A small network was trained on made-up records. Each row is its average activation on records with the value named, seen along a few directions.
Values that are neighbours, or in one group, have similar rows; names and order tell nothing.
In the rows, 500 means zero.
Random noise pushes rows far along 3 fixed directions. That doesn't count. These rows show it; they differ only by the noise:
[360 414 578 418 534 389 502 549 483 545 595 534 498 579 503 355 585 378]
[692 686 123 385 394 492 504 474 415 512 444 446 336 484 587 677 306 838]
[437 592 611 429 481 415 462 521 386 574 498 495 447 485 511 371 525 578]
[523 727 571 435 439 442 448 492 325 580 429 461 396 422 525 420 452 742]
[599 592 220 367 395 465 463 520 435 548 458 473 388 509 580 608 402 749]


Field ZEZOT:
duku: [476 464 332 321 389 417 381 578 467 584 464 487 493 543 578 514 549 653]
tavik: [592 502 477 540 398 528 506 445 563 482 454 467 451 501 514 518 504 470]
rukot: [487 570 568 534 377 561 335 588 373 544 313 516 573 414 504 593 475 848]
mizu: [479 367 457 489 496 569 483 457 615 508 502 565 633 469 499 627 623 465]
sef: [524 517 397 608 544 592 564 489 475 447 499 475 592 502 459 620 413 550]
zun: [616 371 375 500 517 592 529 445 619 461 613 512 443 560 486 552 506 321]
buzib: [530 446 441 515 444 580 430 430 588 489 386 599 535 501 510 653 554 550]
fim: [650 505 375 664 618 595 655 406 649 333 514 542 531 496 439 711 457 353]
zolir: [522  92 310 503 555 508 590 508 758 413 726 549 563 735 464 524 588  28]
zuda: [355 480 679 413 484 413 405 627 504 539 426 416 556 456 480 331 522 448]
tadid: [562 738 653 519 455 452 482 573 370 591 390 444 365 291 575 402 382 769]
zedi: [394 714 880 645 512 603 375 511 304 590 334 430 589 351 480 398 554 632]
ZEZOT is arranged as 4 separate groups.
Q: Which other values are in the same group as zedi? Give them in the order they are listed.
A: rukot, sef
Q: Which other values are in the same group as mizu? Give them in the order they are listed.
A: buzib, fim
Q: Which other values are in the same group as tavik? Give them in the order they are listed.
A: zun, zolir

Field DAB:
sebu: [691 717  39 470 503 498 648 421 428 461 611 435 287 541 640 669 270 801]
kug: [468 349 636 564 415 637 332 565 665 533 458 441 563 459 505 539 626 315]
fof: [451 468 572 635 481 638 430 484 438 526 452 609 596 546 451 661 699 518]
ril: [552 518 334 405 619 407 605 509 519 533 580 527 377 508 537 520 480 626]
vis: [654 348 187 402 281 591 307 550 723 513 319 502 497 415 596 750 578 582]
buriv: [337 368 266 376 701 385 623 624 622 393 554 543 664 595 516 604 443 328]
pituv: [749 770 477 521 539 396 648 280 450 447 549 481 229 406 606 474 218 534]
dipip: [753 564 342 412 419 474 554 307 470 435 634 508 295 578 466 482 354 507]
golo: [463 459  89 362 634 377 681 392 633 377 624 523 519 704 421 647 425 425]
lep: [256 403 530 436 539 578 488 610 336 652 484 431 609 523 461 415 536 617]
bige: [297 263 610 671 580 593 434 510 564 527 547 568 763 578 504 527 557 306]
sidur: [792 798 449 440 373 470 472 481 415 427 365 332 293 494 488 418 281 702]
miz: [263 471 725 405 367 379 309 670 365 804 528 448 569 535 574 234 672 607]
puga: [443 437  99 323 550 492 485 440 449 380 625 539 516 718 430 608 478 498]
pubal: [563 495 419 261 270 334 300 604 553 598 327 419 316 485 550 415 557 511]
bufi: [652 671 677 565 374 709 374 407 426 587 351 534 425 345 525 520 635 662]
vepop: [164  47 734 576 443 568 303 619 701 523 475 576 836 492 541 481 716 324]
suma: [736 662 563 677 731 633 746 293 633 327 615 645 419 375 452 613 446 239]
dafa: [329 297 640 475 705 300 664 732 539 478 626 547 525 532 544 359 565 232]
rafu: [373 263 488 438 298 488 230 591 590 660 307 660 708 522 488 640 875 595]
dunob: [344 210 514 668 550 531 728 506 703 330 467 592 627 579 424 607 633 226]
rep: [721 337 256 596 534 669 568 370 690 406 661 533 463 645 446 719 351 284]
tovo: [416 577 662 616 567 441 587 672 277 572 513 430 492 337 477 274 407 579]
vizab: [433 639 453 519 569 479 584 573 391 419 465 377 600 418 557 543 311 674]
vozi: [654 492 522 435 435 446 535 456 511 427 689 434 415 681 461 350 380 351]
Each value of DAB is a pair of two hidden parts, and every pair occurs once (5 first parts, 5 second parts).
Q: Changing only the second part turns vizab into vepop. lep has the same second part as vizab; what does that change turn lep into?
A: bige
Q: Changing only the second part turns kug into tovo. rep has the same second part as kug; what does that change turn rep into?
A: miz
Q: Changing only the second part turns suma into pituv. vis has the same second part as suma; what does that change turn vis into?
A: pubal
Q: Changing only the second part turns rafu into golo. fof has the same second part as rafu; what does that change turn fof into?
A: puga
